These are the activations of a small neural network, seen along a few directions. Each row is one input.
Each table varies a few parts of the input and shows all the possible inputs, shuffled.
Descriptions start from the smaller parts, as in this example, which fits no table here: one of 4 places along a line, together with either a single point or one of 9 places around a ring or (one of 2 separate values, together with one of 5 places around a ring).
Shared parts are said once, and a part with two or three values counts as separate values.

Other details of the inputs shift rows strongly along two fixed directions, in all tables alike. That doesn't count.

Table:
x1: [-15   8  38   3 -27  -8  13  28  39  16 -23]
x2: [ -2   7  17  13 -16  -2   6  27  25   5 -32]
x3: [-12  -7 -26   0  16  12  -8 -10   3  -1 -10]
x4: [  0 -22 -19  -9  31 -10  10  -7  -7 -20  12]
x5: [ 45 -26 -30  -2 -27   0 -29 -20 -16  24   8]
x6: [ 18 -26 -46  14  -3  11 -19 -42 -23  -3  19]
x7: [-20  18  33   3 -15 -13  15  20  27   2 -24]
x8: [ -6  29  29  -9 -10  -8   6  34   8  10 -18]
x9: [  4  -9  42  -3   2 -25  28  22  24  -5  -1]
x10: [ 45 -38 -12 -10 -42  -6 -35 -32 -13  46  20]
x11: [ -2   0 -30   6  17  24  -7 -17 -19 -17  22]
x12: [-34  38  -1   8  32  16  17  12  -9 -42  -1]
x13: [-34  39   8  -4  33  10  10  11 -16 -27   5]
x14: [-21  11 -18  -6  30  14  -4 -20 -24 -17  11]
x15: [ 52 -25  19 -15 -60 -26 -26  -2   8  59 -11]
x16: [  6 -18 -16   0  38 -11  13 -25 -14 -23  24]
x17: [ -3  24  44  -5 -21  -6   7  35  13  15  -6]
x18: [-20  -3 -31  16  22  28   3 -14  -6 -23   8]
Each input here is: one of 3 separate values, together with either a single point or one of 5 places around a ring.
Question: Changing only the choice among 3 separate values turns x17 into x8. The same change can be made to x10. Which row results?
Answer: x15
Question: List by row number the other rows that have the choice among 3 separate values in common with x12.
Answer: x6, x7, x13, x14, x16

Table:
x19: [ -5  11   1   6  18   3  12   3 -12 -23   6]
x20: [ -8  12  18  11 -29   0   4  10  20   5 -11]
x21: [  8 -10 -31  -6  22   9 -16 -35 -32  -2  34]
x22: [ 45 -22  -8  11 -48  -7 -24 -16   3  29  -3]
x23: [  3 -12 -48  -8  11  29 -27 -28 -29   9  12]
x24: [ -4  -1  22 -11  -4 -16  10  14  16   9 -19]
x25: [-21  -3   0  -2  26   2   7  -4   5 -10  -1]
x26: [-14   8   5   5  14   4  11  -1 -10 -22  13]
x27: [-17  16 -13   2  12  17  -6  10  -5 -11 -11]
x28: [  4  18  27  -6  -9 -16   7  24   5   0  -5]
x29: [-10  17   1 -14  22   4   5   3 -11 -13   8]
x30: [ -2  -9  23   5 -10 -10  15  14  27   0  -6]
x31: [  6  -5  18   8  -4 -11  19  19  24  -2 -13]
x32: [-14   0 -11  -2  25  -3  10   6   1 -14  -7]
x33: [ 31 -20  -3   0 -46  -5 -28 -17  -2  45   4]
Question: Changing only one part turns x20 into x27. The same change can be made to x26. Which row results?
Answer: x28
Question: Describe the family of inputs behind these rows.
Answer: one of 3 separate values, together with one of 5 places around a ring
Question: Start at x25 and move only the place on the ring of 5, one step at a time. The first step leads to x24. Which rows follow, in order?
Answer: x32, x31, x30
Question: Which other rows does x22 become when the choice among 3 separate values takes its other values? List them by row number.
Answer: x19, x31

Table:
x34: [ 11  -1  -1  -2 -13  -5 -10   0  -2  11  -6]
x35: [ 10 -10   4   5 -14  -6  -2   2   4   5   1]
x36: [ -7  -2 -10   2  35  -5  15  -1  -8 -24  13]
x37: [-10   4 -21  -3  21  16  -5  -8 -14  -7   6]
x38: [  8  -6   5  -3 -13  -4  -4  -2   4  12   4]
x39: [ 12 -11   2   9 -13  -4   1  -1   8   7  -4]
x40: [  0 -18 -35  -7  41   3   0 -29 -25 -22  21]
x41: [-10  -4  -7 -10  37   1  13  -4  -8 -22  10]
x42: [ 10  -4  -1  -4 -11  -1 -10   4   0  14  -4]
x43: [-21  12  -2   6  18   9  14   5  -1 -21   1]
x44: [-27  11  -1   2  22   7  10   4   0 -19  -5]
x45: [ 10  -4  -3  -5 -12  -1  -7   4   3  14  -5]
x46: [-25   7  -5   3  26  14  12   4   6 -15  -6]
x47: [-13  22  39  -2 -10  -6  13  29  19   6 -14]
x48: [ 11   0   1  -2 -13  -5  -9  -2  -3  12  -4]
x49: [ 13  -2   6   3 -15  -2  -5  -2  -1   7   4]
x50: [  9  -3   3  -4 -12   0  -9   0  -2  15   2]
x51: [-15   5   2  -2   9   5   8   4   2  -5   0]
x52: [  1   1  20   4 -15 -10   7   9  18   9 -17]
x53: [ 10  -1   3  -2 -14  -4 -10  -3  -4  12  -1]
x54: [  8  -5   7  -4 -13  -2  -5  -3   1  13   7]
x55: [ -6  12   1   3   4   5   4  12   0 -10  -8]
x56: [ 11  -9   2   5 -13  -6  -2   0   8   4  -1]
x57: [-14   2  -1  -1  11   5   4   4   8  -6  -3]
x58: [ 23 -31 -58  -3   9  14 -33 -56 -39   6  33]
x59: [  6 -12   4  -2 -12  -4  -5   1   5  11   0]
x60: [ 14  -2  -2   1 -15  -2  -4   4   2   6  -6]
x61: [  7  -7   4  -1 -15  -8  -3  -5   1  11   0]
x62: [-19  15   0   5  19   9  12   4   1 -21   3]
x63: [ -8  13   6   4   5   6   4   9  -1 -10  -2]
x64: [ 14   0   2   2 -15  -1  -5   3  -1   7  -2]
x65: [-17  21  24   5   2   0  17  19  11 -13  -5]
x66: [-22  21  -4  -1  19   7   8  10   1 -15 -13]
x67: [  8  -9   2   1 -12  -8  -5  -4   7   9  -4]
x68: [  9  -3   5  -1 -14  -8  -5  -6   2  10   1]
x69: [  8  -3   6  -2 -15  -7  -6  -7  -1  10   4]
Question: Changing only one part turns x48 into x37. The same change can be made to x34. Which row results?
Answer: x42
Question: Describe the family of inputs behind these rows.
Answer: one of 3 separate values, together with either a single point or one of 11 places along a line
Question: Which other rows does x50 become when the choice among 3 separate values takes its other values? List them by row number.
Answer: x53, x63
Question: Which other rows does x61 become when the choice among 3 separate values takes its other values? List them by row number.
Answer: x43, x51
